Each row below holds a small network's activations on one input, seen along a few directions.
In each table, some parts of the input vary, and every possible input appears once, in random order.
A made-up example of a description, with smaller parts first: one of 5 places around a ring, together with either a single point or one of 9 places around a ring or (one of 3 separate values, together with one of 4 places along a line).
Shared parts are said once, and a part with two or three values counts as separate values.

Other details of the inputs shift rows strongly along two fixed directions, in all tables alike. That doesn't count.

Table:
row 1: [  4  -6  -6   9   0   8   1  -8 -12  -1 -14   5  18   9]
row 2: [  6   6 -17   2 -23  -5 -20   0  16  -3  24   9   4  10]
row 3: [  6   9 -18  -1 -15  -1  -7  -9  15  -8  22   8  -3   9]
row 4: [  5  -5   4  -7  16  17  34  -7   6 -14   0   8 -17  -8]
row 5: [ 15  12 -18  -4 -15   3 -18   1  13  -4  19   6   1  11]
row 6: [ 14   5   0 -15  21  24  27  -9   2 -11  -4   8 -16  -5]
row 7: [  4   4 -16   5 -27  -7 -22   2  15  -2  25   6   3  13]
row 8: [-23  -8   6  12 -27 -26 -26   9   1  17   3 -11   9  -4]
row 9: [-36 -19  43   7   9 -15   6  17 -24  24 -33 -37   2 -28]
row 10: [  3   5 -15   6 -23  -5 -19  -1  14  -2  26   6   2   9]
row 11: [  9   2  -2  -6  16  19   8  -1   3 -10   4   5  -8  -2]
row 12: [ 14  13 -19  -7 -10   1  -8 -10  14  -8  16   9  -2   7]
row 13: [-31  -9  38  13  14 -31  11  19 -29  24 -44 -17  11  -7]
row 14: [ 15   0   1  -9  29  26  30 -10   5 -16  -3  12 -13  -8]
row 15: [ 14  14 -19  -9  -4   7  -6 -10   8 -11  20   0  -5  15]
row 16: [-21 -19  29  10  29   3  33   1 -28   7 -50 -15  16 -10]
row 17: [ -6   4 -16  15 -29 -17 -35  -4 -13   6  -7  -3  25  16]
row 18: [  7  -1   3 -10  18  18  32  -9   8 -13   0  13 -15  -8]
row 19: [  9  -2   7 -12  19  17  32 -10   5 -10  -5  10 -14 -11]
row 20: [10  0 -2 -5 10 13  7 -2  6 -7  4 12 -5 -6]
row 21: [-31 -19  40   6   6 -23   8  16 -19  30 -38 -27   1 -23]
row 22: [12  1 -4 -8 15 19  9 -1  4 -9  2  9 -8 -4]
row 23: [  1  17  -8   4   4 -14   0  -1  -9  -3  -4   6   7  10]
row 24: [ -3  10 -13  14 -24 -34 -38  11 -11   6   3   5  19  18]
row 25: [  6  -2   2  -6  15  18  32 -10   6 -13   4  11 -17  -7]
row 26: [  0   2 -11  -1 -24 -14 -29   1   9   4  14   5   7   6]
row 27: [ 17   2  -2 -12  30  30  30  -9   4 -18  -3  12 -15  -5]
row 28: [ 13  13 -16  -7  -8   1  -8  -9  14  -7  14   6  -1   7]
row 29: [ 10  11 -14  -1 -14   4 -21   1   9  -3  21  -1   2  13]
row 30: [-11 -11  25  10  14 -14  12  15 -22  10 -26  -2  11  -5]
row 31: [  9  -6   1  -5  21  23  31  -8   6 -18   2  13 -15  -6]
row 32: [ 13   1  -1  -9  30  30  27  -9  -1 -16   0   6 -14  -2]
row 33: [ 6 -5  4 -6  8 11  8 -2  5 -5  3 12 -4 -7]
row 34: [ 15   3  -1  -9  32  30  29  -9   2 -17   0   9 -15  -2]
row 35: [-34 -27  40  11  10 -21   9  17 -19  27 -34 -21   4 -23]
row 36: [ -3  -1   6   1  24  18  36 -18 -16  -4 -33   1   6  -3]
row 37: [-22 -20  24   9   2  -8   8  14  -6  13 -14 -11   0 -17]
row 38: [  2   7 -16  -1 -16  -5 -29   2   6  -1  14  -2   4  11]
row 39: [  3   5 -17   0 -24 -13 -30   1   9   2  14   4   6   6]
row 40: [ 15  -1   0  -9  32  30  31 -10  -2 -18   2   4 -16  -2]
row 41: [ 12  13 -16  -1 -13   4 -20   1  13  -5  21   2   1  15]
row 42: [ 12  10 -16  -2 -12   6 -15   0   8  -7  24  -1  -1  15]
row 43: [  6  12 -10  10 -17 -22 -23   8  -5   3   8  10  15  17]
row 44: [  4   4 -17  -2 -16  -4 -24   2   3  -4  19  -6   2  13]
row 45: [-19  -3  -3  10 -40 -43 -46  13   0  26   6 -15  18   9]
row 46: [ 11  -5   6  -9  27  22  32  -9   4 -14  -5  13 -12 -11]
row 47: [ 12  16 -16  -8  -4   8 -10 -10   8  -9  17   1  -3  13]
row 48: [  8  -4   1  -3  22  23  31 -10   5 -17   4  15 -15  -7]
row 49: [ 11   6   0 -12  20  23  23  -9  -2 -11   0   2 -16  -1]
row 50: [ 13  10 -18   0 -20  -3 -21  -1  15  -2  21   8   4   9]
row 51: [ 14  18 -19  -8  -5   7 -11 -10  12 -10  18   4  -3  15]
row 52: [ -8  -7  13  -1   1 -10  -4   7 -13  14  -8 -20  -2   2]
row 53: [ 12  10 -17   0 -18  -3 -22   1  16  -1  19   5   4   9]
row 54: [ -2   2 -19   5 -32 -14 -32   3  11   1  23   5   5  12]
row 55: [ 14   0  -1  -8  26  24  28  -9   5 -15  -2  14 -13  -7]
row 56: [-15 -14  20   6   6  -6   0  15 -18  16 -11 -22   1 -12]
row 57: [  5  -4  -2  -4   8  13   9  -3   8 -10   8  16  -6  -6]
row 58: [  5   7 -20  12 -26  -5 -20  -7  -6   5   2   4  22  18]
row 59: [-16 -13  24   6   8  -7   4  14  -9  16 -20 -14   2 -19]
row 60: [-37 -27  43  14   7 -18   9  17 -17  25 -27 -21   3 -28]
row 61: [-30 -14  41   3   7 -21  10  12 -18  26 -36 -34   2 -24]
row 62: [ 12   4   2 -11  19  18  26  -9   5 -10  -3   7 -14  -8]
row 63: [ 7  1 -2 -6 14 19  5  0  0 -8  5  2 -7 -2]
row 64: [  6   4  -9   0 -20  -7 -18   1  13   2  17   5   5   5]
row 65: [ -3  11 -17   8  -8  -3  -1 -14 -11   1 -11  -2  16  11]
row 66: [  6   7 -17  -1 -17  -3  -8  -6  15  -8  20   6  -2  10]
row 67: [-18  -8  12   7 -16 -24 -23  12  -3  19 -10 -18  10  -9]
row 68: [-16  -6   7   4 -18 -22 -26  14  -7  19 -10 -17   9  -5]
row 69: [  7   2  10  -1  40  11  43  -1 -15 -16 -21  14  -5  -2]
row 70: [-17  -3   1   9 -37 -43 -44  12  -1  27   0 -16  18   7]
row 71: [-30 -16  38   7   7 -20   4  17 -23  31 -35 -33   0 -16]
row 72: [ -1   4 -19   2 -29 -14 -33   1  12   1  21   9   6   9]
Each input here is: one of 6 places around a ring, together with either one of 2 separate values or one of 10 places along a line.
Question: Changing only the place on the ring of 6 turns row 27 into row 22. The same change can be made to row 46. Which row results?
Answer: row 33
Question: Changing only the place on the ring of 6 turns row 40 into row 44. The same change can be made to row 16. Which row results?
Answer: row 17
Question: Change only the place on the ring of 6 in row 9. List by row number the other rows that result.
Answer: row 29, row 32, row 47, row 49, row 63
Question: Change only the place on the line of 10 in row 7. List by row number the other rows that result.
Answer: row 2, row 5, row 10, row 29, row 41, row 42, row 50, row 53, row 64
Question: Change only the choice among 2 separate values in row 16. List by row number the other rows that result.
Answer: row 69
Question: Which other rows agree with row 49 in the place on the ring of 6? List them by row number.
Answer: row 4, row 6, row 13, row 18, row 19, row 21, row 25, row 36, row 52, row 62, row 71

Table:
row 73: [ 21  13 -17 -10  21  27  17  -4  -3 -21  22   9 -23  13]
row 74: [-27   2  27  -6   3 -19   5   4  -5  19 -25 -30 -12 -20]
row 75: [-11 -14  24  11   4 -10 -13  29 -11  12 -10  -5   7 -13]
row 76: [  6  14 -24  -5 -19   3 -11 -19  18 -21  23   0  -2  -3]
row 77: [ 20  20 -32   6 -27   0 -48  12  -2   1  38   2  10  38]
row 78: [-20 -14  25   9   4 -30   5  17  -6  14 -10 -16  -5  -4]
row 79: [  5 -10  16  -8  38  20  34   8   0 -16  -4  17 -23 -20]
row 80: [-10  -7  29  10  12 -11  13  16   0   3 -10 -16   5 -10]
row 81: [-10   3  22  -6  -7 -16   2  -1   2  17 -16 -22  -3 -19]
row 82: [-25   0  13   9 -37 -34 -36   6  -2  27 -12 -31  20  -7]
row 83: [-12 -23  12   3  10  -9 -13  14 -11  22 -10 -19  -6  -4]
row 84: [ -4  -5   4   1  22  32  45 -17  -9 -22   0   1 -12 -14]
row 85: [  2   4   8 -13  30  26  43  -8  -6  -8  -5   2 -23  -6]
row 86: [ 17  -2 -45   2 -23  15 -29 -20  15 -15  31  18   7  20]
row 87: [ -8 -19  11   7  -5 -11 -29  21 -10  26  -7 -26  13  -2]
row 88: [  8  -2  21  -7  24  12  51 -11  13 -13 -10  12 -13 -14]
row 89: [ -6 -10  13   1  21  15  54 -17   9 -30  -2   7  -7 -20]
row 90: [ 19  22 -12 -22  15  18  13 -11  15 -26  20   0 -27  -4]
row 91: [ 19   5 -40 -11 -13  10 -30 -11  17   2  24  20  -6  29]
row 92: [ -6 -19  11   1  -2  -3  -8   4  -4  27 -16  -9   4  -6]
row 93: [ 14  34 -48  18 -15 -23 -32 -12 -24 -10  -6  38  42  49]
row 94: [  5 -15   8 -10  23  37  35 -19   4  -9 -16   2  -4 -18]
row 95: [-17  -6   9  13 -34 -34 -33  16 -17  40  -6 -20  14  12]
row 96: [ 12   6 -34   4 -22   5 -24  -6  17 -23  35  35   5   8]
row 97: [-27 -14  12  16 -35 -35 -40  21  -8  27 -10  -2  26  -4]
row 98: [-22 -11  27  10  -1  -4   9   4 -22  18 -26 -24   8 -13]
row 99: [ 16  12 -31  -9 -12   1 -25   1  19  -8  26  37  -7  18]
row 100: [-10  -2   8  -4   8 -15  22   0   9   2  -8   2 -10  -2]
row 101: [  0   3   2  13  12 -13  -3   3 -48  19 -53 -21  34  22]
row 102: [ 25  26  -6 -19   9  27   6  -7  15 -27  23  -6 -12  -7]
row 103: [ 17  14 -30   1 -29  -1 -16 -15  26 -16  29  22  14  23]
row 104: [  9  -6  18  -8  25  21  36  -2   7 -10 -11  24 -14 -21]
Question: What is each input in this table made of?
Answer: either one of 2 separate values or (one of 5 separate values, together with one of 6 places along a line)
Question: List by row number the other inputs of the same sort as row 101.
Answer: row 93
Question: Change only the choice among 5 separate values in row 94. List by row number the other rows that result.
Answer: row 82, row 97, row 98, row 103
Question: A walk changes only the place on the line of 6. It starts at row 87 and steps to row 83. List the rest of the walk in order.
Answer: row 91, row 92, row 94, row 86
